These are the activations of a small neural network, seen along a few directions. Each row is one input.
Each table varies a few parts of the input and shows all the possible inputs, shuffled.
A made-up example of a description, with smaller parts first: values(3) and (point or line(9) or (line(6) and ring(8))).
Shared parts are said once, and a part with two or three values counts as separate values.
In the rows, zero is written as 128.

A family of inputs:
R1: [153  11 131 159  88  93  67  91  44  85 121 104 192 217  86 184  24  77
  29 206]
R2: [128  59 122 110 120 133  42 153  42 129 169  76 187 201  64 188  15  38
  50 213]
R3: [128  14  74 149 175  50  56 161  76  93 183 131 137 241  77 240  70  85
  39 218]
R4: [117 143 163 132  51  98 154 114 120  94  95 143 121 125 149 100 131 129
 117 103]
R5: [129 130 150 117 139 190 157 177 118 173 146 106 146  97 117 137 116 134
 131 133]
R6: [117 122  81 136 188 100 109 118 166 125 151 156 124 120 110 131 149 155
 145 146]
R7: [158  96  75 133 200 166 114 115 145 114 143 134  95 116 117 156 152 179
 134 152]
R8: [ 82 195 122 104 130 124 117 108 164 170 148 123 163 112 121 105 106 105
 165 118]
R9: [ 93 189 154  91  90 135 140 160 115 142 148 127 108 118 126 107 119  96
 138 119]
R10: [124 123 123 160 110 128 123  73 167 112  90 137 170 110 115  92 116 153
 144 121]
R11: [ 92 148  91 124 171  58 117 108 164 134 152 157 125 131 136 136 148 140
 146 125]
R12: [126 106 166 150  78 129 160 124 124 114  88 140 132 102 156 126 125 135
 115 118]
R13: [100 147 132 147  93  89 133  59 163 121  93 140 174 122 143  99 113 139
 146  99]
R14: [130 149 133  92 135  56 143 144 118  92 154 164  65 143 134 137 159 109
 134  95]
R15: [129 153 154 134  51  71 149  91 124  97  88 119 109 138 158  82 148  97
 149  70]
R16: [104 144 122 116 134  74 145 161 117 102 157 165  74 140 149 138 160 130
 125 126]
R17: [165  97 120 158 123 193 128  75 149  99  79 109 139 103 118 121 125 177
 127 131]
R18: [ 89 157  97 119 160  51 120 122 162 132 141 150 103 151 162 118 162 113
 142 104]
R19: [169  90  96 141 205 170 119 144 126 130 132 133 114 131 128 152 166 194
 136 166]
R20: [ 79 203 126  97 118 117 121 122 161 171 137 118 141 133 147  88 120  77
 159  98]
R21: [141 148 170 110  51  83 156  98 117  82  90 144 113 131 136 101 130 105
 128  73]
R22: [150  82 160 157 101 155 170 131 124 125  94 122 157 103 141 130 129 168
 110 118]
R23: [162 135 139 131 146 222 129 168 114 180 140 102 141  99 115 134 133 145
 118 134]
R24: [180  86 149 171 108 190 142 121 119 132  88 118 152 105 140 129 146 179
  96 116]
R25: [170  88 108 151 185 166 131 161 115 144 148 140 112 119 139 163 177 177
 103 139]
R26: [137  84 118 139 179 133 161 173 119 135 153 145 116 117 142 166 159 165
 118 140]
R27: [120 154 120 113 135  41 131 140 130 109 152 135  59 147 152 117 180 101
 152  96]
R28: [150 146 107 119 160 226 113 123 146 147 132  94 127  96  94 124 110 145
 150 149]
R29: [103 153 156 110 117 165 147 169 117 162 140 125 120  96 132 133 112 101
 137 134]
R30: [107 200 149  90  91 107 130 140 126 147 144 101  96 129 135  88 139  64
 167  90]
R31: [178  89 139 163 129 196 131 105 130 115  70 110 156 117 130 117 137 195
 129 144]
R32: [162 139 127 124 167 228 117 152 127 164 122  94 144 111 106 120 123 162
 152 163]
R33: [119 195 164  68  91 119 140 144 114 131 145 127 100 123 113 107 119  73
 148  89]
R34: [112 108 124 135 159 106 152 169 118 123 148 164  88 117 158 163 154 134
 124 142]
R35: [107 171 111 120 147 163 108 122 167 160 143 120 159 102  92  97 106 120
 164 140]
R36: [ 99 155 134 140  80  82 138  73 158 121  81 136 152 143 170  81 126 112
 142  77]
Q: Describe the family of inputs behind these rows.
A: values(3) and (point or ring(11))
Q: Changing only the values(3) part turns R29 into R34. The same change can be made to R32. Which row results?
A: R19
Q: Change only the values(3) part in R23. List by row number the other rows that result.
A: R24, R25
Q: Start at R31 and move only the ring(11) part, one step at a time. The first step leads to R17. Which rows follow, in order?
A: R10, R13, R36, R15, R21, R4, R12, R22, R24

A family of inputs:
R37: [137  88  98 154 187  89 145 153 134 114 142 167  87 134 162 162 192 181
 120 135]
R38: [171  96 139 169 140 207 165 121 145 138  81 127 146  80 152 120 164 212
 133 119]
R39: [119 177 159 136  62 132 152  75 161 130  73 122 154 101 154  62 133 132
 157  71]
R40: [114 106 145 136  64  66 101  87 104 104 106 116 174 177 119 123  73  75
  95 129]
R41: [137 189 141 104 136 224 133 149 143 183 132  89 132  83 117  93 133 128
 171 116]
R42: [ 99 208 174 103  65 163 158 125 147 158 109 116 143  80 135  70 115 102
 166  85]
R43: [164 127 154 152  84 160 163  79 147  95  61 133 128  92 147  90 154 182
 144  89]
R44: [166  25 122 172 138 143 112 132  89 111 118 121 163 156 116 182 103 153
  62 175]
R45: [151 135 117 137 178 242 137 136 160 168 122 112 147  69 112 119 138 190
 159 147]
R46: [132 118 123 105 137 162  78 157  83 151 162  86 145 166  90 154  73  72
 101 176]
R47: [146  66  98 140 177 181  82 145 102 139 155 108 161 148  81 184  78 132
  87 204]
R48: [120 128  77 117 227 123 117 168 148 142 185 155  92 123 117 163 164 161
 143 160]
R49: [160  55 138 155  84  97 113  92  90  69  97 127 147 167 111 150  93 124
  78 144]
R50: [ 71 194 133  81 120  48 143 154 135 135 173 156  86 131 142 121 139  71
 151  95]
R51: [110 179 102  81 189 107 116 181 132 159 196 134  78 137 119 140 157  98
 154 125]
R52: [ 86 162 116 119 115  18 136 105 153 107 132 157  95 152 166 109 159  98
 148  84]
R53: [ 92 138 156 103  68  99 106 135  90 129 139 108 159 165 105 132  53  46
 103 146]
R54: [129 115 112 139 134  44 144 111 139  72 119 169  69 143 159 131 181 148
 133 104]
Q: Changing only one part turns R42 into R50. The same change can be made to R45. Which row results?
A: R48
Q: Describe the family of inputs behind these rows.
A: values(3) and ring(6)
Q: Change only the values(3) part in R51. List by row number the other rows that result.
A: R41, R46

A family of inputs:
R55: [136  83 135 135  94 140  89 111  89 113 119 100 173 166  92 150  55  91
  82 170]
R56: [156 107 117 158 156 173 140 114 151 129 104 135 135  99 136 126 157 193
 135 131]
R57: [161 125 146 141 113 222 132 107 134 147  93  96 171  92 110 107 108 159
 135 131]
R58: [115 100  90 115 187  97  90 168 105 140 190 131 118 169 106 183 113  99
 100 173]
R59: [156 124 114 133 175 182 142 148 140 138 132 130 103  98 132 132 169 179
 144 133]
R60: [104 186 134 101 113  72 151 129 146 117 137 149  78 121 151 102 166 109
 162  81]
R61: [ 80 206 121  87 143  74 142 147 158 145 165 154  88 116 143 105 159 100
 172  94]
R62: [130 143 100 123 204 185 133 166 153 167 157 129 108  95 128 139 162 168
 157 147]
R63: [141  80 107 126 160  94  99 151  92 109 160 132 111 174 111 176 118 110
  92 164]
R64: [102 164 135 126  96  64 151  95 158 109 108 151 110 122 160  93 154 119
 154  78]
R65: [136  68 137 144 105 117 108 132  84 111 128 117 157 162 110 163  81 105
  77 166]
R66: [103 174 165 117  62  96 157 110 135 125 101 133 127 117 158  87 132 102
 144  78]
R67: [107 186 164 114  51 114 136  93 139 129  94 111 146 122 138  69 110  87
 152  82]
R68: [136  62 108 149 140  85 100 119 104  97 133 134 143 176 115 169 105 126
  85 165]
R69: [157 112 146 150 123 204 150 130 133 143  98 117 152  90 129 121 132 173
 127 127]
Q: Describe the family of inputs behind these rows.
A: values(3) and line(5)
Q: Changing only the line(5) part turns R66 into R61. The same change can be made to R69. Which row results?
A: R62
Q: Start at R55 and move only the line(5) part, one step at a time. The first step leads to R65. Which rows follow, in order?
A: R68, R63, R58

A family of inputs:
R70: [141 106  98 126 171 144  95 130 126 131 155 120 137 138  89 154 110 130
 119 162]
R71: [114 163 133 122 100 112 139  89 154 110 104 138 116 111 141  95 135 127
 154  98]
R72: [150  99 118 130 167 163 139 156 119 128 143 132 103 113 125 160 144 155
 120 144]
R73: [154 112 154 133 102 165 129 128 104 129 109 110 157 126 113 123 107 135
 115 138]
R74: [109 158 128 128 134 101 154 118 164 135 123 151 128 106 146 105 157 149
 159  97]
R75: [149 107 119 154 152 155 138 126 140 142 116 131 138 113 146 132 157 171
 123 122]
R76: [117 161 114 102 149 109 107 143 126 142 154 120 110 152 126 123 135 100
 142 127]
R77: [126 161 156 110  82 123 142 119 126 127 120 123 128 119 126 105 121 101
 132  91]
R78: [151 110 130 152 116 162 128 107 133 116  91 112 134 123 135 113 133 153
 132 132]
R79: [ 99 150 139 116 108 118 127 138 124 151 139 113 134 130 136 122 110  82
 131 120]
R80: [116 107 125 135 131 157 111 134 118 141 132 120 166 133 110 146  85 125
 107 168]
R81: [122  74 121 141 111  38 110 118  96  82 133 146 123 186 131 163 112 100
  82 142]
R82: [113 158 129 114 141 117 145 159 133 130 146 148  89 114 140 122 160 135
 148 123]
Q: Describe the family of inputs behind these rows.
A: point or (values(2) and ring(6))
Q: Change only the values(2) part in R82. List by row number the other rows that result.
A: R72
Q: Start at R79 and move only the ring(6) part, one step at a time. The first step leads to R76. Which rows follow, in order?
A: R82, R74, R71, R77
